These are the activations of a small neural network, seen along a few directions. Each row is one input.
In each table, some parts of the input vary, and every possible input appears once, in random order.
Descriptions start from the smaller parts, as in this example, which fits no table here: values(3) and (point or ring(9) or (line(4) and ring(5))).
Shared parts are said once, and a part with two or three values counts as separate values.

Other details of the inputs shift rows strongly along two fixed directions, in all tables alike. That doesn't count.

Table:
x1: [ -7   2   2  -9  -3  10   4  11  -6 -16  -8   0  -1]
x2: [  9   8  -8  19   2  24   8 -41  12  19  10  12  -8]
x3: [-16   1  -6  -3  17   7  23  32 -11 -14  14  30 -23]
x4: [ -4  -4  -3 -22  -4 -12 -21  10  -2 -11 -17 -24  22]
x5: [ -1  -1   6   2   6  -7   9  10  -2 -10   4   4  13]
x6: [ 10   1  -3   3 -15 -12 -15 -20  10   3 -20 -25   5]
x7: [ -2  -5   3 -15   6  -1  -7   9  -3 -12   1  -7  10]
x8: [  3  10   1  -3  -7 -10 -11 -21   9  35   1  -2  -7]
x9: [ 12   3  -4  13 -11   2  -5 -29  14  12 -13 -13  -5]
x10: [-12   1  -5  15  19   5  16  25  -7  -4  26  22 -28]
x11: [ 11   1  -7  11  -1   2  -3 -38   9  21  -7  -2  12]
x12: [  6  -2 -17   3  -5 -28 -15 -26  14  19 -18 -13  -3]
x13: [  8  -2   7  15  14  23   6 -34   5  11  23  11 -27]
x14: [ -9  -8 -11 -22 -20 -19 -20  24  -8  -2  -4 -13  14]
x15: [ -6  11  14   2   5   3  33  45  -8  -2  25  19 -27]
x16: [  7   1  -8  -4 -14  -2 -17 -33  11  14 -32  -6  17]
x17: [ -5   6  -6  -6 -16 -18 -15   8  -1  -9 -22 -24  29]
x18: [-11   2 -14  -3   4 -21   0  13  -3  -4   1   0   3]
x19: [  9   3 -12   4  -2  15 -13 -37  17  21  -8   1   7]
x20: [ -6  -6   9  -9  18   3  10  39 -11 -26  14  10   7]
x21: [ -6   1  11  12  14  21  14  19 -11 -15  25   9 -23]
x22: [  2  -5  -4   3 -16  -7   1   5  -4   5   9  -3 -18]
x23: [  7  -7  10  -5  -1 -31  -9  17  -2 -17 -19 -17  18]
x24: [ -8  -7  -4 -11 -24 -31 -28  24 -11  -1 -10 -21  13]
x25: [-8  2 -4 -3  0 14  2 16  1 -8  3  0  6]
x26: [  8  -8  -3  -2   6   4  -9 -33  15  18  -4   1  13]
x27: [ -4   3   2  -7  -1  -5  -2   6  -7 -14   0 -14   7]
x28: [  7   4   0  28   7  31   7 -27   9  18  15  18 -20]
x29: [ -6  -1   5 -15   0   3   1  13 -10 -18  -9  -3   1]
x30: [  4  11  -1  -8   0  16  11 -34   7  36   8  21 -24]
x31: [ -6   5   5  17   4  18  10  20  -4  -9  14   7 -11]
x32: [ -1  -5  10   5  16  22  25   0  -2  -5  13  29 -12]
x33: [-12   0 -14  -2  18   7  12  22  -3  -3  20  21 -15]
x34: [ 1 -2  5 12  3 -6 -4 15 -5 -2 -7 -2 14]
x35: [ 12  -2  -2   1   4  -6  -8 -45  10  11  -1  -4   7]
x36: [ 20  -2  -2  19  -2   0   0 -36  13  22 -12  -4  -1]
x37: [ -5   1   2  -1 -10 -12 -20  11  -1 -10 -14 -23  13]
x38: [ -1  -8   9   2   0 -22 -15  10   1  -4 -14 -11  23]
x39: [  1  -5  12   4  10 -10  -4  16  -7 -13   3   0   5]
x40: [ 16   4  -3  26  -1  19  11 -33  15  17   3   9 -18]
x41: [  5  -4  11  -1   1 -12   2  11  -3 -16  -4 -11  -2]
x42: [ -9  15   6  -3   5   7  26  22  -8   8  28  20 -18]
x43: [ -6   2  -1  -7  -8   5   0  10  -4 -11 -16  -2   9]
x44: [  0  -5   1  -9  -6 -12  -7   8  -5  -3 -29  -4  26]
x45: [ 12  -3 -10   5   4  13  -8 -38  13  25  -6   2  10]
x46: [ 13   0   2  14   3  17   8 -38  10  10   9  -3 -27]
x47: [  3  -6  13   5   2 -17   6  25  -1 -15  -8  -3  10]
x48: [  3   0   1 -11  -5 -19 -15 -13  -1  -7 -11 -20  19]
x49: [ -7   1  -2  -9   0   9  -3  18  -2 -14   2  -6   7]
x50: [ -1  -4  11  -4  16  13  18  12 -10 -17  10  22 -10]
x51: [  1  -3   6 -12   4   6   2  -8  -4 -10  -4   4  -3]
x52: [ -7   5   1   0  -4   2   4  11  -5 -15   4  -9   4]
x53: [ -7   0  -5   5  -6  15  17   6 -10   3  35  17 -26]
x54: [ -7   7  -2 -27  -9 -21 -13  19   1  14 -10  -9  18]
x55: [ -9  -6  -5 -14 -15  -1   1  19 -15  -5   3   7  -8]
Description of these inputs: line(5) and (values(3) or ring(8)).
The inputs of x42 and x30 match in every part but the line(5) part. If x52 is changed in the same way as x42 into x30, which row does it become?
> x1
The inputs of x34 and x36 match in every part but the line(5) part. If x21 is changed in the same way as x34 into x36, which row does it become?
> x46

Table:
x56: [-9  4 -5 -9 -4 -1  2 18 -5  1  3  5  0]
x57: [  4  -2  -2  -7  -2 -10 -13 -12   5   2 -21  -8  23]
x58: [  3  -1  -3  -6 -13  -6 -17 -13   3  -1 -16 -19  13]
x59: [  3  -2  -3  -6 -11  -8 -18 -13   2  -2 -15 -20  12]
x60: [ -4   1   2   0  -5   9   1  14  -5 -12   0  -4   1]
x61: [ 11  -2  -5   3  -4   8 -11 -46  10  13  -2 -10  -7]
x62: [  8   1   3  24   1   9  11 -11   3   2  13   2 -22]
x63: [ -2   3  -7   0   2  15   8 -12   3  16  16  16 -19]
x64: [  3  -1   9  14   7 -10   6  16   0  -6   0   1   4]
x65: [ -3  -2   6  -3  10   1   5  12  -2 -11  -3   5   9]
x66: [  3   1   1   8  11  24  13 -17   5   7   8  18  -6]
x67: [ -1  -3   6  -3  11  -1   4  11  -3 -12  -1   5   8]
x68: [ -1   3   3   5  -3 -17   5  20  -3   4   5   0  -8]
x69: [ -8   1  -3 -10  -1  -5   1  16  -6   0   6   5  -3]
x70: [ -8   0  -2 -10   0  -8   1  16  -7  -1   7   4  -4]
The inputs of x60 and x56 match in every part but one. If x61 is changed in the same way as x60 into x56, which row does it become?
> x70
What do these inputs look like to the network?
> values(3) and (point or line(4))
A walk changes only the line(4) part. It starts at x66 and steps to x57. List the rest of the walk in order.
> x65, x67

Table:
x71: [  0   5   0  23  13   4  20  10   4  14  29  19 -29]
x72: [ -2  -1 -13 -32   2 -19 -11 -15   2   9 -14  -1  11]
x73: [ 18  -6   4  10  21  11   5 -52  11   6  -5   7  -7]
x74: [  9  -7  -6  11   2 -12   1 -41  12  25  10  10 -28]
x75: [ -6   2 -14 -17   1  -9 -18 -13   8  22 -10   2  16]
x76: [-11  -6  10  17   9  31  24  53 -17 -50  14   5  -4]
x77: [  2   0 -12 -10   4  18  -7 -49   5  28  20   9 -14]
x78: [-12  -4 -23 -19 -23   1 -26  -5  -2   2 -13 -12  13]
x79: [  8  -4  -5   0 -12 -30 -21  -9   2  11   0 -21   1]
x80: [  8  15 -13  21 -15  15   3 -47  15  27  11 -14 -35]
x81: [ -5  -2   7 -15 -34 -50 -32  28 -10  -9 -33 -39  21]
x82: [  3  -6   7  -4   1 -37 -31  20   5 -22 -44 -29  56]
x83: [-10   6  12  19   2  -1  30  59 -13  -7  21  26 -16]
x84: [ -6   8  -4  -1   9  30  28   6   1  18  18  37 -12]
x85: [ -3  -3  25   4  11  28  31  50 -15 -45  14   7  -5]
x86: [  4 -11   9 -12  -4 -30 -28   6  -3 -25 -31 -39  45]
x87: [  7   6  -9 -14  -7  33   0 -58  10  33   9  10 -24]
x88: [ -4   5  23  18  20  18  33  58 -15 -35   5  23   9]
The inputs of x86 and x79 match in every part but one. If x73 is changed in the same way as x86 into x79, which row does it become?
> x74
What do these inputs look like to the network?
> values(3) and line(6)
Which other rows does x88 become when the values(3) part takes its other values? List them by row number.
> x83, x84
Which other rows does x84 become when the line(6) part takes its other values? List them by row number.
> x72, x75, x77, x78, x87
